Each row below holds a small network's activations on one record, seen along a few directions.
Each row is followed by the record's values for the fields H, P, T, G, D.
Not every record has every field; a missing one is left out.
Other fields move the rows too, some of them a lot.
In the rows, 500 means zero.
Random noise pushes rows far along 4 fixed directions. That doesn't count. These rows show it; they differ only by the noise:
[476 364 397 428 607 541 447 675 557 629 503 477 540 478 469 240 540 541
 428 422 492 489 549 543 577 507 485 584]
[502 542 400 511 471 580 493 576 544 710 402 557 629 380 538 362 509 635
 482 488 424 419 557 511 503 675 465 585]
[418 560 527 645 666 617 551 387 511 537 425 623 641 578 406 511 462 214
 206 258 688 366 661 334 263 406 747 324]
[548 604 458 582 498 593 598 548 487 745 377 578 632 351 510 461 474 590
 455 418 367 441 616 542 408 658 509 568]
[364 495 425 523 499 518 547 300 526 490 390 481 485 690 444 523 442 210
 290 461 532 348 673 442 456 476 628 318]
[325 453 290 395 361 525 326 411 647 529 399 490 559 605 569 308 527 503
 447 660 573 298 511 396 656 660 460 450]

[431 518 449 492 504 540 521 317 538 458 451 525 602 589 507 561 516 378
 413 559 554 379 577 457 468 418 516 373]  {H: h2, P: p2, T: t1, G: g1, D: d2}
[427 383 488 449 569 473 466 441 558 389 575 453 480 630 449 514 515 341
 417 516 596 501 519 447 575 296 561 406]  {H: h3, P: p2, T: t2, G: g1, D: d2}
[447 203 458 444 736 400 308 788 556 331 545 436 329 618 425 184 540 438
 470 372 754 543 385 433 640 273 613 628]  {H: h1, P: p2, T: t1, G: g1, D: d2}
[382 538 321 444 348 519 362 347 614 429 364 501 498 606 565 422 500 459
 534 653 596 285 455 370 634 640 501 470]  {H: h1, P: p2, T: t1, G: g1, D: d2}
[455 594 523 515 255 415 533 182 506 359 431 447 486 713 606 718 476 446
 507 717 487 387 516 398 534 567 479 330]  {H: h1, T: t3, G: g2, D: d2}
[516 558 398 383 499 567 437 554 501 645 429 596 697 341 489 468 537 645
 667 567 425 455 391 605 523 760 442 557]  {H: h3, P: p2, T: t1, G: g1, D: d2}
[482 460 372 378 316 491 243 596 693 456 519 483 554 495 702 279 597 745
 638 724 610 439 313 345 699 608 344 633]  {H: h2, P: p2, T: t3, G: g2, D: d2}
[527 358 566 492 643 482 480 644 507 457 712 421 527 539 500 393 583 548
 446 438 628 649 510 455 552 225 468 547]  {H: h2, T: t2, G: g1, D: d1}
[466 662 482 578 228 457 555 279 514 464 377 486 418 565 600 710 388 476
 477 650 435 368 521 402 492 604 511 419]  {H: h2, P: p1, T: t2, G: g2, D: d2}
[554 485 471 542 416 527 492 456 596 548 466 452 616 507 653 368 590 684
 394 535 556 398 639 389 585 425 380 547]  {H: h2, P: p1, T: t3, G: g2, D: d1}
[546 552 595 545 529 558 554 436 476 485 547 549 683 486 512 558 549 524
 379 450 623 512 587 424 387 434 535 388]  {H: h2, T: t3, G: g2, D: d1}
[621 383 596 529 511 469 623 524 541 506 584 361 490 582 564 455 572 568
 354 441 517 556 681 493 539 236 439 529]  {H: h2, P: p1, T: t3, G: g2, D: d1}
[426 318 340 212 563 406 464 549 454 525 499 335 390 560 383 390 480 336
 593 541 343 509 481 772 691 585 484 497]  {H: h1, P: p2, T: t1, G: g2, D: d1}
[380 419 474 491 671 570 274 600 562 425 584 626 625 505 432 317 555 420
 365 364 806 456 378 364 416 466 643 457]  {H: h1, T: t2, G: g2, D: d1}
[573 295 447 328 544 472 564 562 540 594 593 307 464 574 495 324 582 549
 473 483 382 569 631 657 711 371 368 580]  {H: h3, P: p2, T: t3, G: g2, D: d1}
[582 592 461 513 499 658 503 472 561 688 492 603 822 322 631 367 584 701
 446 460 539 418 593 424 445 611 451 571]  {H: h1, T: t3, G: g2, D: d1}
[535 341 554 514 665 464 544 584 494 415 538 416 368 642 401 457 481 303
 408 374 496 646 582 566 497 204 548 491]  {H: h1, P: p2, T: t3, G: g1, D: d2}
[554 271 610 372 690 490 561 540 479 350 763 415 452 633 395 510 569 397
 416 450 485 725 556 650 520 196 435 412]  {T: t3, G: g1, D: d2}
[536 677 493 543 513 590 538 498 464 681 516 652 712 281 540 581 489 598
 549 437 431 472 472 494 344 673 496 539]  {H: h1, T: t2, G: g2, D: d1}
[420 542 510 548 426 428 563 315 486 402 430 466 426 645 478 729 479 294
 469 566 462 473 579 527 436 500 555 360]  {H: h3, P: p2, T: t2, G: g2, D: d1}
[622 500 618 586 685 542 574 739 456 607 551 585 564 356 453 482 472 571
 447 289 567 617 476 473 346 327 583 600]  {H: h2, P: p2, T: t2, G: g1, D: d2}
[551 595 421 481 401 464 632 475 398 641 350 404 363 402 524 628 381 506
 655 586 125 517 545 711 559 764 432 568]  {H: h3, P: p2, T: t2, G: g2, D: d1}
[517 523 450 435 399 517 468 524 497 555 576 484 560 441 539 501 518 669
 608 629 428 561 423 565 591 564 376 578]  {H: h2, T: t2, G: g1, D: d2}
[582 583 552 630 639 557 629 645 391 633 491 587 496 294 435 549 473 530
 490 311 382 576 518 601 341 560 576 621]  {H: h3, T: t2, G: g2, D: d1}
[525 428 546 511 521 419 558 590 449 421 541 458 252 544 445 554 397 455
 528 460 433 649 473 566 510 381 509 545]  {H: h1, T: t2, G: g1, D: d2}
[538 375 410 411 357 409 558 548 506 555 547 305 382 585 517 423 482 601
 580 644 253 565 594 694 751 453 322 637]  {H: h2, T: t2, G: g1, D: d2}
[446 450 383 347 379 551 354 501 660 515 540 499 636 509 592 357 557 666
 596 715 591 416 434 432 653 552 366 507]  {H: h2, P: p2, T: t1, G: g1, D: d2}
[469 393 509 506 626 549 502 421 521 435 539 493 535 609 461 402 573 397
 309 400 590 466 651 486 487 346 490 405]  {T: t3, G: g2, D: d1}
[618 510 620 613 486 482 531 546 511 387 523 476 403 536 550 548 483 559
 504 462 551 581 469 389 489 383 522 546]  {H: h1, P: p1, T: t3, G: g1, D: d2}
[517 310 390 354 596 550 358 655 641 524 570 470 606 479 546 174 649 640
 463 490 600 507 499 494 652 410 388 602]  {H: h1, P: p2, T: t3, G: g1, D: d1}
[604 419 576 493 768 498 490 787 402 540 576 547 555 296 420 372 544 544
 534 286 524 651 420 630 387 454 589 646]  {H: h2, T: t1, G: g2, D: d1}
[520 376 630 579 589 424 653 556 438 454 577 403 289 616 401 549 449 330
 384 364 462 652 627 584 441 275 617 509]  {H: h3, T: t2, G: g2, D: d1}
[395 386 472 457 536 512 237 661 588 361 567 546 406 476 529 350 529 595
 586 625 680 535 224 390 600 491 505 584]  {T: t2, G: g1, D: d2}
[501 598 547 521 516 572 614 329 491 572 469 557 656 483 496 670 492 450
 475 523 500 444 566 471 405 479 548 384]  {H: h3, P: p2, T: t1, G: g1, D: d2}
[398 312 447 416 732 524 322 627 589 352 625 505 504 664 416 319 573 310
 383 364 786 486 401 405 491 312 604 465]  {H: h2, P: p2, T: t2, G: g2, D: d2}
[516 437 469 423 452 499 448 497 599 548 543 468 588 527 555 417 546 534
 507 549 431 504 554 511 571 503 398 494]  {H: h3, P: p2, T: t3, G: g2, D: d1}
[645 531 626 749 584 538 746 531 465 619 423 484 457 504 462 537 479 499
 307 217 479 510 788 488 362 335 577 566]  {H: h3, P: p2, T: t1, G: g2, D: d1}
[456 492 463 506 675 523 447 637 425 529 479 603 570 410 407 447 475 439
 574 427 521 556 405 555 423 566 619 563]  {H: h3, T: t2, G: g1, D: d2}
[514 441 390 488 473 478 519 598 511 689 390 429 433 477 483 345 465 543
 485 419 355 452 623 635 596 554 438 647]  {H: h1, P: p2, T: t2, G: g2, D: d1}

Which values does each new row have?
[535 712 657 656 484 632 548 319 508 538 515 684 834 471 542 664 565 517
 377 406 731 416 565 308 215 488 584 359]  {H: h2, T: t3, G: g2, D: d1}
[409 538 464 484 389 466 538 314 459 364 505 482 411 647 455 687 397 328
 487 619 440 455 510 551 489 543 534 366]  {H: h2, T: t2, G: g1, D: d2}
[604 596 444 469 410 497 618 529 453 654 457 510 563 325 564 618 484 686
 654 631 192 539 485 646 549 686 378 599]  {H: h3, P: p2, T: t2, G: g1, D: d2}
[578 597 492 550 379 548 508 534 562 642 437 584 595 388 623 454 520 750
 532 550 467 473 474 414 505 535 384 613]  {H: h1, P: p2, T: t3, G: g1, D: d2}
[546 354 487 505 795 537 519 802 480 580 550 474 497 453 391 236 510 419
 370 212 573 560 578 521 466 331 605 598]  {H: h2, P: p2, T: t2, G: g2, D: d1}
[502 472 528 532 433 379 593 549 434 477 444 396 266 549 447 569 437 446
 519 519 358 553 531 580 568 496 525 512]  {H: h3, P: p2, T: t2, G: g2, D: d1}
[516 593 518 494 464 446 589 456 404 515 477 454 476 502 476 732 453 408
 619 551 354 550 485 641 418 618 502 459]  {H: h2, P: p2, T: t2, G: g2, D: d1}
[331 440 390 423 461 477 278 390 605 287 461 478 474 673 575 406 535 378
 501 690 703 385 367 311 623 445 513 403]  {H: h2, P: p2, T: t3, G: g1, D: d2}
[498 354 621 503 603 414 398 596 555 229 639 435 278 671 518 491 508 402
 472 474 740 664 340 307 530 183 560 467]  {H: h1, P: p2, T: t3, G: g1, D: d2}
[488 510 444 428 542 541 518 455 524 530 502 519 631 512 442 482 529 380
 462 439 506 406 571 546 451 534 537 428]  {H: h2, P: p2, T: t1, G: g2, D: d1}
[472 343 506 507 599 412 509 563 487 470 482 398 347 597 423 442 461 361
 432 438 480 540 540 544 592 286 575 533]  {H: h3, P: p2, T: t2, G: g1, D: d2}
[597 381 492 409 490 398 579 666 446 599 525 333 363 486 470 478 415 550
 574 503 245 605 534 721 630 474 417 620]  {H: h2, P: p2, T: t2, G: g2, D: d2}
[495 341 546 452 748 498 460 631 494 433 678 445 481 557 399 432 562 398
 402 340 646 615 451 469 529 256 572 475]  {H: h3, P: p2, T: t2, G: g1, D: d1}
[505 562 550 547 603 489 546 549 399 434 552 541 478 443 442 646 455 355
 524 427 471 587 430 551 340 528 624 478]  {H: h2, T: t2, G: g2, D: d1}
[300 564 434 483 539 577 447 214 538 430 471 613 656 622 422 545 460 176
 310 421 763 283 593 319 384 523 731 243]  {H: h3, T: t1, G: g2, D: d1}
[439 502 422 472 420 503 304 526 600 493 469 525 571 464 606 341 594 720
 615 617 687 395 373 335 653 612 429 586]  {H: h3, P: p2, T: t1, G: g1, D: d1}
[446 530 387 452 351 486 450 422 523 544 350 454 497 509 519 498 420 528
 581 653 454 384 502 529 620 633 481 502]  {H: h2, P: p2, T: t1, G: g1, D: d2}
[534 472 580 577 450 416 504 545 495 390 470 448 305 559 545 566 497 548
 526 567 506 599 412 437 546 387 493 537]  {H: h3, P: p2, T: t3, G: g1, D: d2}
[497 426 393 421 686 529 491 697 441 597 475 492 499 382 381 281 492 443
 512 342 436 463 506 640 524 572 553 592]  {H: h2, P: p2, T: t1, G: g2, D: d1}
